These are the activations of a small neural network, seen along a few directions. Each row is one input.
Each table varies a few parts of the input and shows all the possible inputs, shuffled.
A made-up example of a description, with smaller parts first: one of 3 separate values, together with either a single point or one of 11 places around a ring or (one of 6 places along a line, together with one of 8 places around a ring).
Shared parts are said once, and a part with two or three values counts as separate values.

Other details of the inputs shift rows strongly along three fixed directions, in all tables alike. That doesn't count.

Rows:
row 1: 21, -45, -86, -26, -27, -17, 31, -10, -1, -5, -32, 10, 0
row 2: -6, -24, 46, -39, 23, -28, 8, 54, 2, -32, 42, -29, -33
row 3: -5, 58, 20, 27, -18, 12, -53, 4, 32, 52, 12, -7, -15
row 4: 1, 4, -23, -4, -51, -37, -41, 41, 71, 43, 43, -26, -52
row 5: 17, -40, -14, -50, -3, -32, 19, 24, -10, -25, 6, -13, -5
row 6: -19, 37, 89, -20, 37, 0, -6, 8, -28, -36, 13, 0, 20
row 7: -20, 15, -25, 52, -10, 26, -5, -34, 19, 7, -18, 15, 25
row 8: -23, -1, 19, -1, 38, 32, 13, -5, -30, -35, -6, 6, 38
row 9: -18, -9, 33, -67, 13, -28, 0, 63, 3, -35, 25, -28, -19
row 10: 7, -29, 33, -65, -4, -43, 12, 78, 9, -22, 36, -24, -61
row 11: 7, 30, -21, 39, -14, 0, -11, -54, 5, 17, -5, 17, 14
row 12: -14, 48, 24, 49, -8, 6, -47, -5, 43, 40, 18, -20, -13
row 13: 4, -34, -18, -51, -7, -29, 32, 33, -3, -31, -12, -4, -23
row 14: -41, 48, 22, 41, -16, 5, -46, 4, 60, 26, 15, -8, -6
row 15: 1, 13, -25, 45, -1, 15, -17, -48, 8, 23, 4, 10, 24
row 16: 20, -11, -40, 35, 21, 35, 17, -55, -38, 0, -27, 8, 43
row 17: 5, 5, 23, -2, 49, 18, 5, -21, -45, -19, -2, -11, 30
row 18: -26, 23, 91, -7, 47, 8, -6, 12, -22, -36, 18, -5, 21
row 19: 22, -35, -63, 24, -33, -11, 5, 7, 35, 25, -3, -21, -29
row 20: 11, 27, -13, 40, -12, 21, -6, -36, -6, 37, -28, 18, 1
row 21: 21, -26, -55, 1, -54, -30, 5, 4, 39, 24, -13, 6, -27
row 22: 12, 21, 27, -7, 37, 3, 11, -27, -48, -25, -11, -3, 22
row 23: -17, 50, 27, 25, -29, 9, -50, 6, 43, 44, 13, 8, -6
row 24: -22, 44, 33, 28, -29, 19, -46, 13, 41, 50, 11, 13, -11
row 25: 9, 9, -25, -5, -45, -33, -43, 43, 65, 49, 30, -40, -52
row 26: 9, -54, -11, -37, 7, -24, 20, 28, -4, -24, 10, -18, -3
row 27: -18, 29, 85, -22, 40, 26, -6, 20, -41, -15, 20, 12, 4
row 28: 9, 9, 27, -11, 34, 26, 12, -11, -54, -5, -17, 10, 16
row 29: 19, -42, -83, -17, -27, -33, 35, -20, 5, -17, -30, 2, -1
row 30: 12, -59, -87, -11, -14, -18, 28, -14, 7, -10, -21, -5, 9
row 31: -5, 7, -15, 57, -13, 23, -5, -38, 14, 13, -14, 18, 27
row 32: -5, -3, 29, 13, 37, 22, 20, -18, -37, -33, 6, 9, 23
row 33: 2, -15, 40, -60, 12, -22, 3, 61, -9, -20, 34, -16, -35
row 34: -8, -8, 28, 4, 34, 28, 12, -9, -34, -28, -1, 8, 40
row 35: 0, 0, -38, 12, 4, 32, 23, -52, -34, 0, -47, 39, 40
row 36: -16, 12, 29, -12, 24, 20, 24, -8, -36, -25, -27, 25, 17
row 37: 46, -42, -75, -12, -22, -25, 34, -17, -13, 4, -32, -1, -17
row 38: 15, -48, -3, -41, -12, -22, 35, 35, -9, -16, -10, 4, -26
row 39: -24, 39, 22, 50, -12, 26, -47, 5, 43, 38, 36, -3, -4
row 40: 18, -3, -26, 26, 3, 22, 29, -62, -42, 2, -35, 42, 24
Each input here is: one of 2 separate values, together with one of 4 places along a line, together with one of 5 places along a line.
Changing only the place on the line of 4 turns row 6 into row 11. The same change can be made to row 24. Which row results? -> row 27
Which other rows does row 39 become when the place on the line of 5 takes its other values? List them by row number. -> row 4, row 15, row 27, row 33
Which other rows does row 17 become when the choice among 2 separate values takes its other values? List them by row number. -> row 12
A walk changes only the place on the line of 5. It starts at row 40 and steps to row 10. List the rest of the walk in order. -> row 11, row 2, row 32
